A small network was shown many inputs. Here are its activations along a few directions, one row for each input.
Each table varies a few parts of the input and shows all the possible inputs, shuffled.
A made-up example of a description, with smaller parts first: one of 5 places around a ring, together with either a single point or (one of 2 separate values, together with one of 4 places along a line) or one of 11 places around a ring.
Shared parts are said once, and a part with two or three values counts as separate values.

Other details of the inputs vary at random and push rows far along two fixed directions, the same in every table; ignore that.

A family of inputs:
R1: [ -4   4   9 -14  15   1  26  -3  -9  13 -11]
R2: [  3   6  -7 -19   4 -10  27  -2 -21   4  -2]
R3: [ -4   6  10 -10  14  -2  24   5  -8  22 -11]
R4: [-10   6  12 -12   7  -5  26  -4 -12  14 -13]
R5: [-11   4   8 -11   6  -1  29  -8 -16  10  -3]
R6: [-24 -19 -14   9  -6 -12 -96 -20  85 -31  66]
R7: [-37  14  -6 -56  14 -51 -29 -19  68  -5  69]
R8: [  3   3  -4 -23  -4  -7  27   1 -18  13  -3]
R9: [ -8  13  -2 -12   6  -8  29  -2 -21  -1  -3]
R10: [ 16 -25  -9  48   0  28 -34  -4  -5 -34  -3]
R11: [  5   7   2 -21  -4 -14  22  15 -12  25 -12]
R12: [ -5 -13 -13  11  10 -10  40   2  -2   1   0]
R13: [ 30  -1   6  16 -25  33 -39   1 -12 -17  -6]
R14: [ -9  10   0 -15  -2  -4  29   1 -18   7  -4]
R15: [ 20 -24  -5  53  -7  30 -48  12   6 -15 -13]
R16: [ -8  15   6 -13  -2 -11  24  14 -12  19 -14]
R17: [ -5   2   5 -13  13   4  30  -8 -14   9  -1]
R18: [ 15   5   8  27 -16  29 -34 -12 -17 -23  -7]
R19: [ 32   3   3  13 -35  26 -47   6 -11 -11 -17]
R20: [-40  16   2 -61   8 -59 -42  -5  87  16  66]
R21: [ 33   1  10  16 -26  32 -47   6  -8 -15 -15]
R22: [ -9   8  13  -8   7  -7  23   4 -10  23 -14]
R23: [ -3  -8 -11  15  12 -15  35  16   6  13 -10]
R24: [ 20   3   6  25  -9  35 -34 -11 -15 -24  -5]
R25: [ -5 -10 -14  13  16 -13  40  -1  -5  -8   1]
R26: [ -4 -11 -12  11  12 -13  37   7   4   4 -10]
R27: [ -8  13   4 -17  -1  -8  26   6 -13  11 -14]
R28: [ 19 -27  -7  49  -6  32 -45   3   5 -24 -13]
Each input here is: one of 4 places along a line, together with either one of 2 separate values or one of 5 places around a ring.
Changing only the place on the line of 4 turns R6 into R10. The same change can be made to R17. Which row results?
> R24
Which other rows does R7 become when the place on the ring of 5 takes its other values? List them by row number.
> R2, R9, R18, R24

A family of inputs:
R29: [ 16   7   1  26 -24  28 -28  -9 -19 -27  -6]
R30: [ 24  -4   7  15 -12  35 -35  -9 -18 -18  -6]
R31: [ 23  29  20   6 -44  23 -42  14 -14   7 -27]
R32: [-15  28   8 -57 -28 -36 -82   0  74  13  50]
R33: [ 23 -16   5  31  -7  29 -36   8  -4  -7 -15]
R34: [-13  12   3 -11   1  -3   5 -15  -4  -7  11]
R35: [ -9  -8   0   9  21  -8  65  13 -22  24 -28]
R36: [-23  11 -12  -4 -19 -26 -69 -13  70 -25  52]
R37: [  9  -5  -3  36 -12  12 -19   8   4  -9 -14]
R38: [  8  -9 -14  -8  15 -12  67  13 -33  12 -17]
R39: [-34   6  -6 -59  25 -43  22 -18  29   9  46]
R40: [  6  -4  -6 -19  16  -4  65   0 -43   8 -13]
R41: [ 18 -18  -2  26  -6  17 -24  11   4  -2 -11]
R42: [ 21 -16  -7  26  -9  13 -22  12   3  -6 -10]
R43: [  7   7  10  17 -10  27 -24 -13 -15 -16  -6]
R44: [-33   2 -16 -54  20 -55  25 -10  38   7  48]
R45: [-11  -6   6   5  26  -4  61   9 -26  24 -28]
R46: [-35  -5 -19 -44  24 -60  23   1  53  16  44]
R47: [ 24  -7  11  20  -7  36 -36  -4 -12 -13 -10]
R48: [ 11   5  -4  22 -21  15 -17  -4 -12 -23  -5]
R49: [ -6  -9   5 -10  15  -2  -2  -3  10   8   5]
R50: [ -9   3  12  -5  25   3  60  -2 -35  17 -23]
R51: [ -6  -3  -9   6  14 -14  69  13 -25  15 -24]
R52: [  4  -1  11  26  -5  26 -26  -3  -4  -7 -13]
Describe the family of inputs behind these rows.
> one of 2 separate values, together with either a single point or one of 11 places around a ring
Changing only the choice among 2 separate values turns R50 into R47. The same change can be made to R51. Which row results?
> R46
